Each row below holds a small network's activations on one input, seen along a few directions.
In each table, some parts of the input vary, and every possible input appears once, in random order.
Descriptions start from the smaller parts, as in this example, which fits no table here: ring(5) and (point or ring(9) or (values(3) and line(6))).
Shared parts are said once, and a part with two or three values counts as separate values.

Other details of the inputs shift rows strongly along two fixed directions, in all tables alike. That doesn't count.

Table:
r1: [-15 -33   6   1 -16  31  10   5  -8   5  23  -7  -4 -21   5]
r2: [ 22  11  -6 -60  80 -12  32  71 -33  -5 -54  82  -9  36 -25]
r3: [ 23  35 -10 -42  84 -19  39  72 -19 -21 -52  59 -11  44 -22]
r4: [  3  -3 -46  16  -9  17  10  28  26   8  18 -34  32 -22  36]
r5: [-62  -7  54  18 -52  36  28 -47 -16 -19  38 -42 -19  -7 -27]
r6: [-36  58  62 -38  33 -17  49 -25 -38  -9 -49  32 -17  47 -75]
r7: [-65   3  80 -23 -69   7  22 -73 -26 -59  34 -10   3  30   6]
r8: [ 17   3 -59   2  13   3  12  45  18   1   2  -1  21 -14  19]
r9: [-29  46  75 -11  41 -13  18 -15 -34 -27 -41  33 -54  61 -80]
r10: [-33 -22  49  23 -56  13 -31 -81  -4  60  10 -55   5 -28 -19]
r11: [ 50  21 -24 -48  55 -52  14  45 -26 -74 -27 108 -37  41 -17]
r12: [ 49  51  15 -30 101 -55  -7  22 -20  26 -91  71 -33  44 -66]
r13: [-30 -29  47  31 -80  13 -39 -61  12 -46  63 -43  -4   4  51]
r14: [-52 -28  59  31 -48  43 -12 -34  -2  -3  39 -57 -12   2   8]
r15: [ 19  -5 -51   2 -11  -3  -3  -2  21  55  -5 -27  47 -43  22]
r16: [ 44 -20 -60  -7  -6 -19  -9  34  11 -54  29  40  -3 -11  45]
r17: [-17 -26  44  13   2  30 -20   1  -1  14   8 -21 -11   9  15]
r18: [-55   4  43  24 -60  22  22 -72 -10   1  31 -49 -11 -21 -38]
r19: [-31  49  86 -67  41 -32  40 -49 -62  34 -81  52 -13  45 -98]
r20: [-16 -18  34  24  -2  28 -17   8   7  -1  15 -33 -10  12  21]
r21: [-34   4  15  -8 -11  20  28   2  -9 -11   8 -11   6   7  -8]
r22: [ 31 -41 -63  -5  16  25  -2  72  22  26  13 -10  40 -30  69]
r23: [ 21 -20 -46  -6  22  18   9  68  16   4   7  -7  27  -9  51]
r24: [ 41  12 -80   6  18 -14   1  34  32  30 -10  -8  39 -32  27]
r25: [-28  17   5  -3 -16   6  23 -22  -3   8  -1 -12  13  -6 -21]
r26: [-45  -1  46  41 -53  22 -12 -64   6  12  27 -62  -9 -10 -17]
r27: [-53 -10  62  32 -41  35  -4 -40  -4 -10  31 -51 -20   8 -11]
r28: [ 42  28 -46 -15  68 -26  25  63  -7 -21 -34  56 -27  13 -33]
r29: [ 12  -4 -48  -3 -15  -5   0  -8  13  48  -4 -14  39 -41   7]
r30: [ 49  12 -49  32  32 -19 -33  23  35  27 -15 -10   4 -14  15]
r31: [-50 -16  36  -4 -68  18   4 -82 -12  60  11 -48  33 -37 -19]
r32: [-32  16  98 -35  48   0  14  -6 -52 -14 -45  51 -53  64 -69]
r33: [ 49  -8 -22   7  36 -21 -42  11  13  63 -35   4   5 -15   2]
r34: [ 33 -40 -46  26 -36  -2 -52  15  34 -37  50  -5  10 -15  81]
r35: [-16   0  35  26   7  20 -10   3   6  -8   7 -27 -19  19   3]
r36: [ 34 -37 -45  24 -35  -7 -51  14  30 -40  47   0   5 -12  74]
r37: [ 50 -12 -81  12   7 -15 -10  18  22  43  -3   0  18 -55   9]
r38: [-49   7  66  41 -44  22 -11 -68   4  12  20 -66 -12   1 -19]
r39: [ 22  -5 -36 -32  -3 -21   4  28  -2 -52  11  47  13  13  38]
r40: [ -5  13 -15  16 -21  -4  13 -33   5  12   7 -16  -1 -29 -28]
r41: [-12 -15 -13 -11  -1  22  18  31  -1  -3  11  -4  16  -3  20]
r42: [-40   5  39  41 -56  12 -15 -77   9  21  22 -62  -3 -18 -21]
r43: [ 58 -17 -76  29  13 -14 -46  24  37  54  -6 -14  20 -44  28]
r44: [-20  40 106 -37  32 -34   4 -34 -45 -77 -32  73 -60  89 -49]
r45: [ -4  -3  -6 -30 -26 -15   7  -6  -9 -54  19  34  10  15  26]
r46: [ 46  31  -8 -52  83 -50  17  20 -37  30 -80  92 -28  14 -77]
r47: [ 38 -13 -56 -20  -2 -19  -7  41  16 -44  18  30  26   2  68]
r48: [-13  13 -26   6 -28   1  11 -26  13  24   6 -24  30 -28  -5]
r49: [ 48 -14 -68  47  21   7 -36  59  48  12  14 -33  10 -21  54]
r50: [ 38 -36 -75  15  11  18  -3  70  22  -1  26  -5   9 -35  46]
Each input here is: line(5) and (values(2) or line(8)).
Question: The inputs of r9 and r4 match in every part but the line(5) part. If r42 is changed in the same way as r9 into r4, which row does it become?
Answer: r24
Question: The inputs of r10 and r46 match in every part but the line(5) part. If r27 is changed in the same way as r10 into r46, which row does it become?
Answer: r5
Question: List by row number the other rows that have the line(5) part in common with r12.
Answer: r13, r17, r20, r30, r33, r35, r38, r44, r49
Question: Change only the line(5) part in r38. List by row number the other rows that result.
Answer: r6, r18, r25, r26
Question: Start at r31 and move only the line(8) part, one step at a time. The first step leads to r29. Which rows follow, in order?
Answer: r48, r25, r8, r21, r41, r2
Question: Change only the line(5) part in r13. List by row number the other rows that result.
Answer: r11, r36, r45, r47

Table:
r51: [ 10  -2 -31  -8 -27 -15   0 -19   5   1  10   4  22 -22  13]
r52: [-73   5  92  -4 -41  27  25 -57 -29 -24  18 -25 -17  26 -30]
r53: [ -69   34  110   15  -15   13   12 -108  -30   84  -41  -53  -20    0
 -109]
r54: [ 12 -47 -87  29 -72  23 -15   0  44  27  61 -62  62 -77  81]
r55: [-77  12 118   1 -34  22  16 -67 -34 -35  12 -20 -36  44 -43]
r56: [ 16 -10 -46  -3 -30 -11  -4 -10  13   5  17  -2  28 -32  26]
r57: [-69   4  73  -9 -46  25  32 -58 -27 -15  18 -25  -5  12 -29]
r58: [ 52 -26 -96  62   6  15 -47  22  60 124  -4 -76  44 -87  30]
r59: [ 54  17  -8 -10  66 -41 -26  44  -3 -37 -34  68 -39  43  -6]
r60: [ 60  30 -64 -55  96 -39  31  91 -13  -9 -60  93   0  23 -16]
r61: [ 46  24   7 -16  71 -42 -20  39 -11 -38 -42  73 -44  53 -19]
r62: [ 79  20 -41 -20 107 -42 -19  97   1 -36 -51  90 -37  48   1]
r63: [ 11 -56 -82  41 -64  39 -20  20  50  19  70 -71  54 -71  94]
r64: [-45  21 103  -6   3   0   4 -42 -34 -41 -10  13 -49  59 -47]
r65: [ -5 -13  -5   6 -10  15   1  15   6 -13  19 -12   5  -2  24]
r66: [-70   3 102   6 -37  25  10 -58 -27 -31  18 -26 -29  35 -29]
r67: [ 11 -47 -84  28 -71  25 -13   1  43  28  61 -62  62 -76  80]
r68: [ 57  31 -61 -57  97 -38  34  91 -15  -9 -62  94   0  24 -20]
Question: What is each input in this table made of?
Answer: values(2) and (point or line(8))
Question: The inputs of r54 and r67 match in every part but the values(2) part. If r63 is changed in the same way as r54 into r67, which row does it become?
Answer: r57
Question: Change only the values(2) part in r65. List by row number the other rows that result.
Answer: r52
